Each row below is a small network's average activation on inputs in which a field has the value named, seen along a few directions.
Values that are neighbours, or in one group, have similar rows; names and order tell nothing.
In the rows, zero is written as 500.
Strong random noise was added to every row along 9 fixed directions; ignore it. To show where, here is one row again and again, with new noise each time:
[323 389 479 356 474 637 484 527 694 483 491 457 352 523 599 584 501 342
 538 565 606 540]
[507 396 594 288 423 524 414 394 760 589 566 655 572 562 589 422 439 664
 507 487 589 462]
[619 560 558 497 452 587 438 350 642 470 417 607 529 442 455 514 484 633
 358 557 527 460]
[488 364 642 422 478 471 517 436 547 520 490 561 643 518 478 440 480 529
 715 544 448 383]
[542 777 435 630 667 470 569 573 345 398 471 449 502 639 468 673 454 475
 548 461 453 572]
[604 731 537 597 621 431 643 591 574 507 395 486 499 539 489 532 645 487
 386 401 576 477]
[506 538 567 511 597 418 674 642 721 612 394 303 516 436 529 509 729 255
 384 475 555 413]
[531 472 387 468 418 419 427 460 499 518 523 498 465 468 452 412 529 508
 332 475 448 490]
[459 447 565 411 538 492 461 464 529 755 620 434 595 453 474 426 624 516
 525 660 504 454]
[436 439 410 424 453 474 381 449 451 583 582 547 430 529 471 396 489 569
 532 578 448 526]
[363 584 336 510 544 564 448 570 561 491 411 523 148 578 532 491 518 451
 529 586 523 623]


Field VIN:
ravu: [482 511 596 490 542 563 666 581 647 472 392 488 462 490 632 579 553 407
 540 430 643 491]
digun: [459 510 426 449 550 468 464 507 477 534 573 402 538 555 511 542 443 426
 507 541 421 542]
nad: [484 616 542 587 589 492 561 650 534 434 400 636 365 634 536 452 504 583
 639 408 569 530]
reg: [499 443 480 503 521 408 581 554 532 558 453 385 487 436 539 454 563 360
 490 473 444 444]
lupa: [589 671 556 609 604 643 512 399 643 420 290 460 490 456 465 655 434 482
 485 640 435 494]
naz: [350 449 416 400 510 589 487 510 555 504 542 432 351 546 600 577 445 371
 586 570 529 593]
dezon: [521 604 535 568 552 545 513 504 561 531 418 519 412 486 550 529 480 577
 539 563 518 535]
nal: [274 394 621 367 569 587 537 652 426 737 740 488 474 549 614 468 644 483
 721 576 716 569]
dazi: [461 539 503 546 518 534 509 533 300 489 577 580 471 544 410 440 580 585
 581 488 572 518]
faka: [561 504 338 446 412 488 359 403 546 547 583 442 488 435 557 534 370 561
 253 484 453 598]
gib: [468 522 439 536 533 473 426 567 401 574 606 428 501 506 470 493 480 498
 494 554 456 558]
tiget: [515 485 513 487 548 317 581 624 409 656 666 342 662 506 542 466 580 424
 456 400 487 485]
pade: [535 464 504 575 462 503 544 582 582 389 355 501 393 456 514 490 517 410
 414 411 529 493]
dadu: [570 540 622 503 522 564 555 450 613 556 507 469 604 404 564 586 520 528
 410 503 603 483]
lesa: [440 421 482 369 420 559 516 440 407 500 680 518 607 486 514 554 547 510
 406 415 668 510]
kuf: [426 486 444 491 527 618 395 517 618 583 538 369 443 455 508 552 472 407
 410 659 477 568]
napor: [557 600 494 511 592 511 478 472 526 615 564 403 609 482 466 545 550 509
 335 570 492 523]
zet: [556 476 444 520 435 412 478 566 472 434 532 520 516 535 514 468 452 513
 394 325 497 506]
gute: [518 634 636 494 629 602 580 602 715 684 537 391 542 456 633 623 629 476
 320 532 714 549]
zuz: [520 415 566 467 466 450 561 518 503 455 529 468 630 501 569 532 455 438
 554 369 505 453]
The values of VIN form a ring.
Going along VIN from gib by way of its neighbour nad, in what order are lupa, naz, nal, zet, gute, zuz met? -> lupa, naz, zuz, gute, nal, zet
Which values are neighbours of dazi? Give them in the order they are listed. -> kuf, napor
Which values are neighbours of ravu? Give them in the order they are listed. -> reg, faka
Fewest steps between lesa and pade? -> 9

Field MEP:
nuzef: [521 583 495 446 563 322 586 562 530 716 531 480 501 532 494 339 680 530
 449 464 515 466]
dimi: [477 493 554 550 604 455 621 595 577 593 443 323 519 425 516 528 618 317
 480 581 516 474]
mul: [523 466 384 454 421 371 512 517 704 608 450 558 317 447 554 276 637 539
 258 352 596 500]
lasi: [443 603 290 491 578 374 431 606 441 592 593 433 405 641 491 426 492 492
 470 475 425 617]
sek: [581 689 382 726 557 434 546 629 386 441 409 292 382 418 476 622 517 347
 329 469 413 573]
bosat: [656 619 513 579 531 422 432 475 631 576 418 521 467 491 562 471 397 641
 415 508 399 531]
nenep: [532 486 435 289 424 782 264 244 974 542 460 406 445 404 566 691 320 459
 197 774 502 588]
vive: [426 546 627 508 552 707 639 502 519 444 396 610 386 490 458 538 620 522
 676 580 665 484]
tep: [335 257 540 430 417 474 503 537 377 426 526 591 460 559 591 458 395 483
 838 441 452 470]
kesil: [416 420 416 490 482 451 512 634 378 371 601 394 539 580 528 568 445 330
 502 351 464 550]
dak: [467 410 455 492 391 556 458 598 655 528 423 547 289 408 537 367 637 456
 289 475 603 514]
palud: [490 522 644 647 552 645 596 557 590 452 329 441 411 346 481 601 585 360
 491 600 595 468]
kapo: [578 619 414 627 558 391 568 617 658 506 275 594 241 525 548 341 540 588
 493 424 484 512]
faku: [479 634 605 503 696 464 649 556 506 596 490 389 626 592 505 595 592 392
 690 573 482 465]
zik: [349 397 549 357 596 611 419 536 758 629 572 272 550 540 749 743 254 322
 705 682 413 573]
pevep: [580 364 581 483 427 287 528 535 591 388 432 606 636 582 502 335 427 548
 608 327 376 383]
tad: [431 525 495 473 587 526 504 486 533 455 476 370 567 588 510 660 408 333
 653 570 405 488]
nesu: [336 451 545 467 569 574 640 685 589 393 436 460 429 605 571 571 555 287
 663 421 637 499]
vatig: [652 555 607 415 424 396 642 500 638 422 522 674 649 550 518 421 670 619
 225 132 786 370]
kula: [468 323 404 526 434 396 580 524 638 209 215 354 416 456 518 539 336 153
 581 423 265 424]
The values of MEP form a ring.
Which values are neighbours of dimi? Give them in the order they are listed. -> mul, kapo
Which values are neighbours of sek? Give them in the order they are listed. -> bosat, palud
Which values are neighbours of pevep? Give them in the order they are listed. -> kesil, nesu
Which values are neighbours of vive? Give them in the order they are listed. -> nuzef, kula
